Each row below holds a small network's activations on one record, seen along a few directions.
Here are examples, each followed by its value of one field, J.
Other fields move the rows too, some of them a lot.
In the rows, 500 means zero.
Strong random noise was added to every row along 2 fixed directions; ignore it. To show where, here is one row again and again, with new noise each time:
451, 501, 438, 518, 645, 535, 508, 444, 583, 689, 597, 632, 512, 522, 591, 305, 452, 606, 419
595, 685, 462, 513, 553, 610, 605, 334, 424, 582, 385, 551, 464, 675, 586, 518, 568, 286, 511
536, 566, 352, 450, 441, 478, 456, 508, 395, 529, 516, 508, 505, 434, 571, 590, 447, 459, 572
500, 542, 396, 484, 538, 510, 486, 471, 482, 604, 547, 566, 506, 485, 581, 457, 454, 518, 500

530, 603, 551, 522, 592, 589, 609, 406, 511, 513, 400, 515, 459, 665, 519, 483, 581, 359, 488 => j6
498, 500, 522, 515, 462, 501, 474, 499, 540, 529, 549, 495, 535, 501, 467, 460, 480, 581, 450 => j13
357, 342, 558, 553, 607, 455, 421, 539, 687, 628, 692, 627, 549, 416, 517, 215, 374, 826, 334 => j5
473, 476, 476, 499, 559, 492, 492, 532, 535, 541, 567, 500, 496, 506, 521, 439, 469, 565, 486 => j6
486, 418, 324, 384, 239, 294, 310, 762, 341, 293, 571, 308, 544, 159, 414, 840, 402, 514, 684 => j10
623, 695, 343, 509, 460, 530, 519, 371, 318, 594, 451, 583, 484, 563, 657, 541, 433, 364, 581 => j12
493, 412, 559, 481, 361, 431, 457, 601, 477, 300, 434, 342, 482, 408, 344, 704, 579, 423, 554 => j11
491, 478, 295, 418, 387, 400, 361, 620, 400, 503, 606, 488, 527, 297, 550, 593, 376, 575, 595 => j3
536, 527, 501, 474, 357, 489, 454, 523, 431, 419, 479, 420, 526, 466, 454, 622, 490, 457, 530 => j2
618, 627, 369, 450, 402, 522, 500, 458, 295, 480, 390, 495, 468, 516, 612, 643, 464, 329, 628 => j15
455, 412, 442, 445, 319, 373, 342, 641, 440, 397, 589, 444, 550, 264, 479, 629, 367, 655, 551 => j5
580, 605, 376, 454, 469, 511, 501, 460, 362, 504, 446, 506, 477, 518, 616, 597, 473, 402, 596 => j9
432, 468, 602, 583, 715, 560, 593, 450, 694, 634, 552, 558, 509, 600, 462, 288, 563, 563, 358 => j14
472, 491, 483, 502, 471, 477, 442, 494, 517, 533, 555, 518, 539, 461, 506, 462, 422, 582, 466 => j2
547, 600, 575, 571, 574, 574, 582, 372, 550, 585, 494, 547, 506, 651, 516, 396, 535, 476, 394 => j13
411, 378, 367, 465, 571, 409, 380, 593, 543, 629, 674, 610, 526, 335, 599, 341, 334, 765, 495 => j9
613, 585, 437, 451, 291, 497, 437, 497, 337, 423, 439, 455, 495, 441, 532, 680, 468, 407, 620 => j4
467, 383, 422, 452, 356, 404, 321, 634, 502, 493, 657, 495, 556, 267, 516, 514, 367, 746, 530 => j4
529, 470, 628, 484, 339, 481, 513, 537, 447, 225, 322, 283, 462, 500, 295, 786, 680, 282, 569 => j11
545, 590, 477, 515, 553, 566, 559, 418, 482, 576, 449, 554, 485, 598, 542, 461, 550, 399, 486 => j3
414, 411, 483, 515, 580, 471, 449, 571, 598, 580, 620, 518, 530, 425, 494, 401, 454, 631, 442 => j10
415, 337, 334, 424, 455, 377, 345, 672, 501, 532, 675, 548, 545, 252, 548, 441, 320, 768, 547 => j15
563, 620, 468, 488, 457, 524, 546, 472, 408, 434, 410, 406, 473, 543, 480, 676, 559, 296, 563 => j14
540, 557, 524, 480, 462, 521, 560, 487, 431, 407, 393, 473, 473, 556, 496, 598, 565, 368, 552 => j8
504, 471, 502, 461, 417, 467, 492, 571, 446, 390, 464, 450, 485, 456, 454, 591, 519, 469, 570 => j8
551, 584, 337, 502, 481, 479, 450, 464, 389, 624, 577, 620, 508, 443, 654, 458, 374, 549, 541 => j12
432, 462, 569, 542, 663, 568, 561, 462, 638, 628, 558, 576, 501, 615, 524, 269, 512, 580, 400 => j1
515, 456, 531, 506, 501, 510, 497, 498, 516, 486, 474, 485, 506, 474, 467, 512, 546, 497, 499 => j7
481, 515, 535, 516, 603, 560, 555, 452, 561, 574, 496, 544, 480, 620, 525, 373, 527, 481, 464 => j1
655, 643, 472, 458, 339, 553, 537, 418, 309, 355, 287, 371, 469, 553, 480, 809, 605, 195, 641 => j7

Which value of J does each new row have?
554, 598, 508, 508, 541, 569, 553, 425, 446, 535, 430, 517, 462, 639, 542, 487, 531, 366, 528 => j1
484, 474, 495, 510, 479, 462, 435, 522, 514, 529, 590, 515, 537, 449, 504, 454, 420, 605, 451 => j2
537, 545, 352, 443, 360, 440, 385, 513, 387, 531, 550, 531, 535, 363, 626, 575, 356, 583, 586 => j4
462, 476, 461, 476, 540, 462, 476, 553, 523, 509, 550, 496, 497, 451, 521, 481, 463, 556, 511 => j6
420, 318, 385, 437, 418, 369, 331, 691, 510, 474, 663, 491, 559, 196, 486, 533, 367, 752, 549 => j7
566, 640, 392, 531, 519, 535, 517, 386, 405, 641, 494, 636, 496, 559, 641, 429, 436, 467, 526 => j12
587, 598, 425, 463, 471, 530, 526, 451, 386, 492, 405, 498, 467, 565, 568, 579, 522, 361, 590 => j9
402, 362, 459, 485, 551, 454, 409, 567, 601, 567, 615, 566, 540, 344, 505, 385, 425, 720, 460 => j7
430, 390, 381, 475, 588, 436, 404, 579, 556, 642, 671, 609, 524, 361, 608, 333, 350, 762, 483 => j9
435, 364, 344, 433, 475, 396, 360, 662, 493, 533, 673, 563, 531, 247, 570, 455, 321, 746, 544 => j15
406, 421, 488, 525, 552, 442, 414, 537, 588, 576, 670, 566, 553, 401, 513, 343, 371, 724, 398 => j2
510, 523, 457, 487, 415, 477, 444, 501, 484, 514, 547, 468, 535, 467, 501, 536, 447, 556, 486 => j13
537, 553, 314, 486, 437, 450, 423, 508, 388, 593, 587, 594, 524, 396, 626, 493, 361, 569, 575 => j12
579, 637, 523, 531, 453, 541, 542, 406, 432, 497, 435, 497, 497, 603, 504, 536, 522, 384, 488 => j13
433, 384, 603, 543, 628, 549, 520, 455, 668, 576, 524, 560, 511, 535, 447, 327, 554, 612, 400 => j7
